Each row below holds a small network's activations on one input, seen along a few directions.
Each table varies a few parts of the input and shows all the possible inputs, shuffled.
Descriptions start from the smaller parts, as in this example, which fits no table here: one of 4 places along a line, together with either a single point or one of 9 places around a ring or (one of 2 separate values, together with one of 8 places around a ring).
Shared parts are said once, and a part with two or three values counts as separate values.

Other details of the inputs shift rows strongly along two fixed directions, in all tables alike. That doesn't count.

Rows:
x1: [-34  22   9   2 -20  30   6   6  -9  -3 -19  19 -24   5]
x2: [ 71 -30   6  13  75 -59  21 -24  11   1  53 -20  59 -13]
x3: [ 77 -18  13  29  67 -49   7 -41  25  -3  45 -25  64  -4]
x4: [ 38  -1  13 -13  84  23 -26 -29 -17 -36  11  -7  31 -44]
x5: [-35  19   0  -4 -32  28   2   2  -5  -1 -22  12 -25   5]
x6: [-40  19  14   0 -29  33   4  -1  -5  -2 -19  17 -14   7]
x7: [-25  10   7 -23  -6  42 -22   2  -8 -18 -18   6  -3 -14]
x8: [ 23   6 -14  58 -37 -61  50 -10  33  42  18  -7 -12  50]
x9: [-39  -5   8 -46   9  41 -19  21 -24 -22 -11  13  -1 -28]
x10: [-19  10 -21  -1 -40  10  -1  14   4   5 -19  -3 -33  12]
x11: [-36   3   8 -40  15  46  -9  11 -34 -21 -13  16 -10 -31]
x12: [  8  -4   8  50 -13 -63  69   3  16  37  30  14   3  42]
x13: [  4   5 -14  26 -35 -28  21   2  23  22   4  -5 -13  30]
x14: [-33  22   1   1 -22  28   5   7  -8  -3 -20  18 -30   4]
x15: [ 25  -4 -21  50 -43 -66  38   3  41  40  16 -16  -8  51]
x16: [-16  17 -20   7 -25  11   7  11  -6   4 -20   4 -43   8]
x17: [-24 -20  14 -36  -2  19 -25  22 -35  -3 -10  12   2 -21]
x18: [-33  10   1  -2 -43  13   0  12  11   5 -15   8 -14  16]
x19: [-24   2  14  -9  -9  19 -17   5   4  -7  -6   5  13   3]
x20: [ 46 -10  -8 -27  70  16 -38 -22  -7 -34   8 -23  27 -45]
x21: [ -2 -21  15  14 -30 -40  24  13  -2  31  12   9   6  22]
x22: [ 87 -23  -8  22  64 -56   0 -31  29  -1  40 -35  50  -6]
x23: [ -1 -18  16  16 -28 -39  30   9  -6  31  12  10   3  22]
x24: [-21   3 -23 -40  -4  43 -45  19 -15 -22 -27  -8 -23 -24]
x25: [-42  -6   6 -12 -28   3  10  28  -4   8  -2  17  -2  11]
x26: [ -8  11  -6  -5  -6  20  -3  -4  -5  -6 -14   0 -17  -5]
x27: [-13 -11  14 -15  -2   7   2   6 -34   5  -6  15  -7 -14]
x28: [ 35 -12  13 -25  71  19 -40 -24  -3 -36  12 -17  46 -41]
x29: [ 11   7 -22  30 -29 -27  25  -3  14  22  -1  -9 -24  26]
x30: [-20  20 -12   8 -25  13   8   9  -5   4 -16  10 -39  10]
x31: [ 46 -15 -17 -30  68   9 -51 -12  -6 -31  10 -28  27 -43]
x32: [ 20  -2 -13  51 -44 -66  39   1  43  41  20 -10  -3  53]
x33: [ 80 -24  -4  22  64 -58  -5 -30  28   1  43 -32  60  -4]
x34: [ -9  -9  16 -11   8   5   6   9 -37   3  -4  18 -11 -15]
x35: [-35  10   9   0 -42  15   0  12  11   5 -14  10  -9  17]
x36: [ -4  12   8  35 -30 -21  33 -10  18  22   4   5  -3  32]
x37: [-23  10  -1 -24  -7  39 -23   2  -7 -19 -19   5  -8 -16]
x38: [-35   7  -7 -13 -36  22 -14  20   4   0 -20   6 -18  10]
x39: [ -7  14  -5   0   4  20   0   0  -8  -8 -13   6 -22  -6]
x40: [ 10  -8   5 -58  69  57 -71  -8 -24 -51  -9 -13  30 -62]
Each input here is: one of 5 places along a line, together with either one of 2 separate values or one of 6 places along a line.
Q: Changing only the place on the line of 5 turns x26 into x39. The same change can be made to x5. Which row results?
A: x14
Q: Changing only the place on the line of 5 turns x18 into x37. The same change can be made to x32. Which row results?
A: x13
Q: Change only the choice among 2 separate values in x9. List by row number the other rows that result.
A: x21
Q: Change only the choice among 2 separate values in x2. List by row number the other rows that result.
A: x23
Q: Change only the place on the line of 5 in x36. List by row number the other rows that result.
A: x1, x7, x35, x40

Rows:
x41: [ 17 -27  37  25  -8 -63  74  -5 -18  40  34  21  11  15]
x42: [ 38 -19  -3 -32  46   8 -59  -8  19 -32  12 -29  51 -29]
x43: [ 73   0 -19  46  43 -62  42 -24  26  10  37 -19   5   9]
x44: [-54  25  27   3 -52  47 -14  -3   7  -1 -26  15  -5  18]
x45: [ 41 -61  33   1  -6 -76  15   2   0  37  39  -8  57   7]
x46: [-58  19 -15  12 -67  -3  33  24  29  20  -7  14 -22  42]
x47: [ 31   9  13  -7  75  18  -4 -27   2 -37  16  -5  27 -36]
x48: [-37 -14  33 -49  55  37   0  34 -65 -25   2  40  -2 -48]
x49: [-37  22  -7  -1 -55  32 -20   4  -4   8 -33   6 -39  13]
x50: [-11  21  -4 -37  45  60 -25  -4 -20 -43 -16   8 -18 -47]
x51: [-28   9 -39  19 -58 -23  35  24  22  25  -2  -2 -36  40]
x52: [ 65 -27 -32  24  -3 -70  -8   1  42  20  25 -40  21  23]
x53: [-41   1  20  17 -76  -8   4  19  51  20  -4   4  19  54]
x54: [-18  25 -28  29 -55   3  24  10 -10  23 -34   6 -72  28]
x55: [-31  20 -24  -2 -60  30 -21  12 -13   8 -39   0 -55   9]
x56: [-39  12 -48 -16 -42  15   6  34  -1   5 -22  -6 -53  11]
x57: [ 49   9  -5  70  -4 -62  49 -31  28  35  21  -6  -3  41]
x58: [-43  23 -16  -9 -62  43 -26  12 -13   2 -42   7 -52   6]
x59: [ 47   8 -11  63   2 -71  66 -16  39  30  34  -6  -4  40]
x60: [ 27  -5 -26 -32  63  10 -25 -12   1 -31  14 -23  23 -37]
x61: [-14  24 -26  30 -44 -14  45  15   8  19  -9   9 -59  29]
x62: [-33 -35  26 -75  28  37 -14  12 -62 -19   0  17  21 -56]
x63: [ 23  12   3 -22  69  35 -15 -20 -10 -42   5  -3  11 -43]
x64: [-22  -2 -23   8 -78 -20  -7  32  36  23 -14  -7 -22  42]
x65: [ 20  12  28  -4  68  42 -22 -39 -10 -37  -1  -2  34 -33]
x66: [ 43  12  11  74  -4 -57  52 -35  34  31  24  -1  16  45]
x67: [ 14  -4   0 -25  68  17 -21 -18  11 -37  20 -16  50 -32]
x68: [ 85 -12 -35  45  19 -65   4 -26  15  25  20 -42   0  13]
x69: [ 59 -39  42  30  33 -67  49 -35 -28  33  36   6  38  -3]
x70: [ 44 -24 -41 -44  37  10 -69  11  -3 -27  -9 -43   2 -40]
x71: [ 32 -42  39 -37  45   2 -26 -22 -59  -5   9  -1  38 -53]
x72: [ 45  10   2  73  -3 -61  50 -32  32  34  21  -3   7  42]
x73: [-55  17 -31 -20 -46  27   3  28   3  -2 -22   7 -39  10]
x74: [ 32  10  19  -2  70  30 -22 -41 -11 -34  -1  -6  28 -37]
x75: [ -5  11  -2 -35  22  59 -62 -14 -20 -32 -26  -7  -3 -40]
x76: [-67 -12  39 -15 -36  11   2  38 -46  21 -12  44  -9   8]
x77: [-53   6 -14 -28 -72  30 -36  36  16   1 -34   2 -28  18]
x78: [-12 -39  22 -45  74  -2  -3  28 -43 -16  31  16  46 -40]
x79: [-28   9  -9 -52  35  59 -36   2  -8 -44  -8  -2  14 -38]
x80: [-29   0  -7  11 -75 -18  -4  27  42  24 -10  -2  -6  45]
x81: [ 23   3  16 -12  44  29 -45 -32  -3 -28  -2 -15  34 -30]
x82: [ 82  -2 -13  62  37 -65  33 -41  20  20  28 -20  11  16]
x83: [  7 -25  40 -22  81   8  -5   1 -63 -15  14  27  28 -44]
x84: [ 87  -3 -21  57  40 -62  28 -38  13  17  24 -26   3  10]
x85: [-24  26 -35  -4 -29  25  16  24 -14  -1 -28   6 -74  -1]
x86: [ -7  -9   9 -50  23  45 -69   5  10 -40 -12 -15  35 -33]
x87: [-42  24   8   4 -56  34 -14   0   3   5 -28  11 -20  20]
x88: [-69  36  24  -8 -33  61  16  11   1 -17 -25  32 -26   8]
x89: [-55 -35  31  -5 -58 -38  17  61  -5  38   9  33  14  38]
x90: [-73  20  13 -13 -38  42  10  16  18  -8 -12  18   4  19]
Q: Describe the family of inputs behind these rows.
A: one of 5 places around a ring, together with either one of 2 separate values or one of 8 places along a line
Q: Changing only the place on the ring of 5 turns x86 into x74. The same change can be made to x64. Which row results?
A: x82
Q: Changing only the place on the ring of 5 turns x89 into x78. The same change can be made to x70. Which row results?
A: x56
Q: Change only the choice among 2 separate values in x48. List by row number the other rows that result.
A: x41
Q: Which other rows agree with x68 in the place on the ring of 5? List them by row number.
A: x44, x49, x55, x58, x71, x75, x76, x81, x87
Q: Change only the choice among 2 separate values in x89. List by row number the other rows that result.
A: x45
Q: A walk changes only the place on the line of 8. It starts at x56 and steps to x51. List the rest of the walk in order.
A: x73, x60, x46, x79, x67, x90
